A small network was shown many inputs. Here are its activations along a few directions, one row for each input.
In each table, some parts of the input vary, and every possible input appears once, in random order.
Descriptions start from the smaller parts, as in this example, which fits no table here: one of 8 places around a ring, together with either a single point or (one of 2 separate values, together with one of 4 places along a line) or one of 9 places along a line.
Shared parts are said once, and a part with two or three values counts as separate values.
(in the rows, 128 means zero)

A family of inputs:
R1: [159 164  78 142  68 123 135 141 129  83  96  42 104 166 121 149 181 134
 124 142]
R2: [119 133  97 114 163 113  98 163 117 121 112  67 170 137 166 117 153 162
 153 139]
R3: [151 142 120  92 125 142 132 171 155 136  70 106 190 101 134 178 149 122
 103 101]
R4: [156 184  98 125 181 109 198 116 158 104 147  37 146 147 103 170 158 157
  80 213]
R5: [132 134 120 107 117 128 132 122 133 105 103 170 187 104 108 154 179 162
 155 151]
R6: [128  86 147  88 124 135 153 102 172 137  89 186  97 110 116 127 137 141
 181  54]
R7: [124 160 157 160 148 120 186  73 134 130 222 120  69 136  90 127  88 108
  61 203]
R8: [133 133 142 176  40 142 123  98  98 111 168 125  31 163 106 104 111  92
 102 134]
R9: [150 130 101 140  52 121 141 116 144  62 105  98  92 173  79 146 198 159
 170 142]
R10: [139 142 136 108 142 110 225  47 165  98 182 132  83 131  91 132 156 181
 132 205]
R11: [131  94 117  99 125 149 114  81 120 113 142 197 137 115 145  91 152 190
 178 165]
R12: [140 133 105 102 160 122 125 169 165 145  53  92 159 123 133 171 139 112
 127  60]
R13: [143 115 118 123  34 130 161  74 132  81 125 140  39 154 108 114 179 164
 172 138]
R14: [102 136 138 168 156 131  72 166  86 153 165  80 141 142 171  90  82 104
  97 132]
R15: [135 113 124  94 100 149 147  85 127 123 122 209 136  92 119 120 152 174
 154 148]
R16: [115  95 121 110 160  85 135 154 145 110  85 119 133 145 122 127 145 147
 218  80]
R17: [140 161 124 123 159  91 207  85 174  82 162  93 134 144  73 167 180 169
 131 208]
R18: [143 147  90 117 158 140  96 143 105 113 122  96 207 123 168 123 163 158
 135 161]
R19: [130 143 150 142 120 150 105 176 125 177 112 129 154 108 140 159  77  60
  38 102]
R20: [ 99  99 153 147 147 103 114 139 105 165 145 150  68 134 144  90  56  79
 148  74]
R21: [115 131 165 143 106 168 114 110  91 146 164 195 125 103 128 108  89 107
  86 145]
R22: [113  83 117 101 129 115 122  96 123 125 143 166 108 122 142  84 146 187
 200 133]
R23: [144  93 140  80  91 144 156 104 159 139 101 205 128  86 111 144 141 147
 149  96]
R24: [111 100 109 114 146 100 102 137 135 106 120 126 157 139 122 117 168 180
 198 140]
R25: [132 106 124 105 140 109 133 140 180 125  72 146 151 119  93 166 157 126
 179  54]
R26: [ 93 101 159 150 135 134  88 121  87 149 184 150  97 133 151  72  83 121
 132 130]
R27: [141 109 134  91 111 122 143 140 159 124  78 167 179 100 101 182 169 137
 146  99]
R28: [130 162 130 163 130 158 100 153  83 160 144 128 173 111 145 130  87  87
  47 145]
R29: [111 114 154 149 130 163  82 103  81 139 187 181 128 123 155  80  91 119
 112 159]
R30: [116  75 125  96 142 102 149 116 142 132 101 162  78 131 136  96 119 156
 217  82]
R31: [107 132 135 163 168 106  96 187 107 165 122  79 110 147 164 107  54  67
 112  79]
R32: [110 107 169 137 128 139 112 129 145 172 126 178  81 116 119 124  70  66
 108  55]
R33: [115 144 156 152 149 135 100 173 141 173 107 107 124 125 146 141  73  50
  74  55]
R34: [116 150 132 165 150 156  66 149  83 146 164 114 168 131 178 100  91  99
  76 164]
R35: [134 187 137 177 174 123 172 120 129 136 196  53 111 150 111 146  87  96
  22 210]
R36: [127 134 101 113 171  93 127 180 134 126  84  57 148 137 159 127 128 124
 177  75]
R37: [135 169 128 191  60 136 110 142  97 114 144  57  70 169 135 122 115  72
  67 138]
R38: [122 110 167 126  99 146 121 129 123 174 135 199 112  94 121 142  79  74
  75  96]
R39: [136 110  99 116 146 126 102 116 115 101 126 157 194 127 127 126 177 177
 175 163]
R40: [146 161 104 109 135 151 125 152 119 119  95 108 202 108 140 150 159 150
 109 151]
- The inputs of R8 and R37 match in every part but one. If R38 is changed in the same way as R8 into R37, which row does it become? => R19
- The inputs of R39 and R34 match in every part but one. If R25 is changed in the same way as R39 into R34, which row does it become? => R33
- What is each input in this table made of? => one of 5 places around a ring, together with either one of 2 separate values or one of 6 places around a ring
- Which other rows does R12 become when the place on the ring of 6 takes its other values? List them by row number. => R2, R3, R18, R36, R40

A family of inputs:
R41: [108  82 158  99 135 136 110 134 140 151 109 194 133 103 141 111 110 134
 166  83]
R42: [151 119 125 119  66 115 220  32 166  64 137 154  17 163  57 136 190 175
 180 155]
R43: [129 142 138 148 104 123 130 166 124 151  97 103  94 133 130 145  89  61
  95  66]
R44: [134 119 124 115 139 116 127 156 165 140  76 119 138 124 114 161 132 103
 143  53]
R45: [141 183 113 146 155 123 155 137 124 117 155  53 153 139 131 147 132 128
  67 198]
R46: [109 109 162 140 104 145 106 133  96 163 132 184  91 111 151  98  70  83
 117  85]
R47: [104 131 157 169 124 135 105 120  87 147 187 147  96 132 140  90  72  93
  97 147]
R48: [143 117  86  97 139 103 124 152 157 120  79  97 165 127 120 158 172 154
 170  95]
R49: [125 119 124 109 139 150 107 118 115 111 133 159 181 115 146 110 157 181
 151 175]
R50: [149 151  92 119 134 122 125 145 146 106 107  84 187 131 114 166 178 152
 123 155]
R51: [121 149 137 138 154 147 132 104  93 130 191 134 150 118 150  99 112 153
  89 216]
R52: [129 158 135 174 128 123 120 145 127 136 155  59  97 158 123 137  99  74
  67 124]
R53: [122  87 112  91 143 126 105 122 122 127 107 177 162 109 147 108 152 174
 198 112]
- What is each input in this table made of? => either a single point or (one of 2 separate values, together with one of 6 places around a ring)
- Which other rows does R47 become when the place on the ring of 6 takes its other values? List them by row number. => R41, R46, R49, R51, R53
- Which other rows does R48 become when the choice among 2 separate values takes its other values? List them by row number. => R53

A family of inputs:
R54: [131 136 114 141 109 114 100 181 134 133  94  75 137 142 128 149 127  97
 119  88]
R55: [139 139 141 149  92 152 151  78 115 125 172 145  75 135 111 120 118 118
  84 159]
R56: [125 128 120 138 136 139  71 172 123 134  95 110 171 132 150 130 129 105
 133  85]
R57: [121 137 146 160 131 122 143  92 130 119 187 129  87 147  97 118 115 117
 111 158]
R58: [108 118 158 142 136 129 122 107 121 131 187 156 116 127 120 103 106 134
 120 169]
R59: [111 110 152 138 118 107 125 149 150 149 122 130  89 132 106 136  94  86
 131  71]
R60: [132 147 114 151 143 121 142 102 109 119 169  81  91 154 138 105 123 132
 113 160]
R61: [135 163 116 157 107 116 128 155 123 103 116  68 124 158 119 146 141 107
 112 142]
R62: [139  94  90  75 131 104 160 102 154  89  88 133 119 138 124 121 194 211
 230 126]
R63: [106 102 159 135 145 131  97 139 138 151 122 165 124 123 129 118  96  95
 144  68]
R64: [124 121 120 130 131 106 125 161 130 150 105  81  93 140 147 123 103 101
 134  72]
R65: [129 141 122 111 172 139 113 147 112 152 125 151 211  89 151 136 118 131
 108 147]
R66: [154 121  93  66 140 114 179 111 181  93  73 139 179 111  95 171 211 206
 186 140]
R67: [118 105 147 122 110 158 104 112  86 154 144 209 133  96 150 100  99 123
 119 127]
R68: [111 114 118 125 161 128  95 138  82 149 140 143 150 115 178  85 101 138
 151 128]
R69: [135 139 129 113 168 141 114 161 147 153  92 123 188 105 143 156 120 104
 104  87]
R70: [138 163 108 163 122 129 117 122 115 103 158  75 134 156 118 133 148 128
  98 176]
R71: [117 130 112 136 140 136  69 158  88 131 129 138 194 116 158 111 127 133
 136 144]
R72: [117 136 155 154 116 109 154 123 139 119 145 123  76 148  98 132 107  96
 124 124]
R73: [128 147 122 146 128 108 153 135 118 119 127  74  80 156 139 119 115 111
 127 126]
R74: [145 171 124 134 140 119 171 144 147 121 113  81 141 131 112 172 131 106
  83 144]
R75: [135 140 149 144  77 139 161 110 125 125 130 139  64 136 112 133 111  98
  97 125]
R76: [129  82 124  85 118 102 161  88 176  89 105 183 115 129  84 134 187 192
 228 125]
R77: [101 102 153 133 149 128  96 125 101 149 157 193 147 107 137  99  94 123
 148 127]
R78: [126 120 152 131  97 159 130  93 106 137 172 171 103 116 134 105 111 134
  92 169]
R79: [118 129 125 134 149 128 121 118 101 131 169 107 119 134 162  90 113 150
 122 171]
R80: [145 109  84  87 110 113 135 122 157  73  76 125 162 137 101 147 220 207
 216 142]
R81: [124 106 154 125 107 160 105 127 124 156 109 181 110 111 143 119 101  96
 115  68]
R82: [124 145 118 145 127 137  96 138 107 114 158 101 162 136 142 117 139 145
 107 188]
R83: [118 112 126 127 158 131  97 152 118 152 105 116 127 131 170 104 104 110
 147  69]
R84: [144  87 120  75  78 133 169  74 161  95  92 198 101 116  99 138 193 192
 199 124]
R85: [141 145 122 117 142 117 142 170 157 151  91  88 153 115 120 175 118  96
  91  90]
R86: [135 155 127 121 160 140 139 127 130 135 153 114 179 110 134 142 130 143
  78 190]
R87: [129 115 147 128  80 136 133 136 136 155 108 147  76 120 120 137  98  87
 103  72]
R88: [148 172 116 140 154 132 160 112 138 122 153  88 151 130 111 158 139 127
  69 179]
- The inputs of R85 and R87 match in every part but one. If R66 is changed in the same way as R85 into R87, which row does it become? => R84
- What is each input in this table made of? => one of 5 places along a line, together with either a single point or one of 6 places around a ring
- Start at R58 and move only the place on the ring of 6, one step at a time. The first step leads to R77. Which rows follow, in order? => R63, R59, R72, R57
- List by row number the other rows that have the place on the line of 5 in common with R60. => R62, R64, R68, R73, R79, R83
- Which other rows does R70 become when the place on the ring of 6 takes its other values? List them by row number. => R54, R56, R61, R71, R82

A family of inputs:
R89: [141 136  97 127 159 115 116 140 109 143 146 103 187 117 126 151 135 132
 100 152]
R90: [116  90 131 120 114 131 110 106 110 128 138 177 114 125 128  98 134 157
 170 121]
R91: [143 124 115 120  91 116 158 118 128 103 116 117 102 142 112 140 156 145
 144 143]
R92: [113 135 148 126 151 145 122 150 124 146  86 151 136 114 156 116  99 103
 138  76]
R93: [136 126 141 113 113 147 156  97 162 108 107 152 100 131 115 132 151 143
 145 117]
R94: [104 110 133 144 149 131  69 143 116 152 126 155 147 122 141 108 107 107
 147  78]
R95: [126 137 137 128 135 140 115 139 163 141  99 130 132 121 129 142 122  99
 120  79]
R96: [136 114 125 114 118  98 152 129 140 102 148 102 128 143 113 144 154 156
 140 182]
R97: [130 103 146  98 113 141 148 121 131 122 116 171 113 115 130 112 119 147
 160 121]
R98: [143 138 107 116 140 129 149  94 130 106 147 123 151 128 125 138 170 171
 124 189]
R99: [133 152 115 142 126 126 125 152 127 125  94  90 126 141 135 140 130 103
 120  98]
R100: [123 162 110 139 152 121 126 157 133 129 117  70 143 135 135 127 124 130
 118 131]
R101: [118 138 159 177 102 125 118 118  91 159 224 124  84 131 120 117  62  71
  37 178]
- What is each input in this table made of? => either a single point or (one of 2 separate values, together with one of 6 places along a line)
- Which other rows does R92 become when the place on the line of 6 takes its other values? List them by row number. => R89, R94, R95, R99, R100
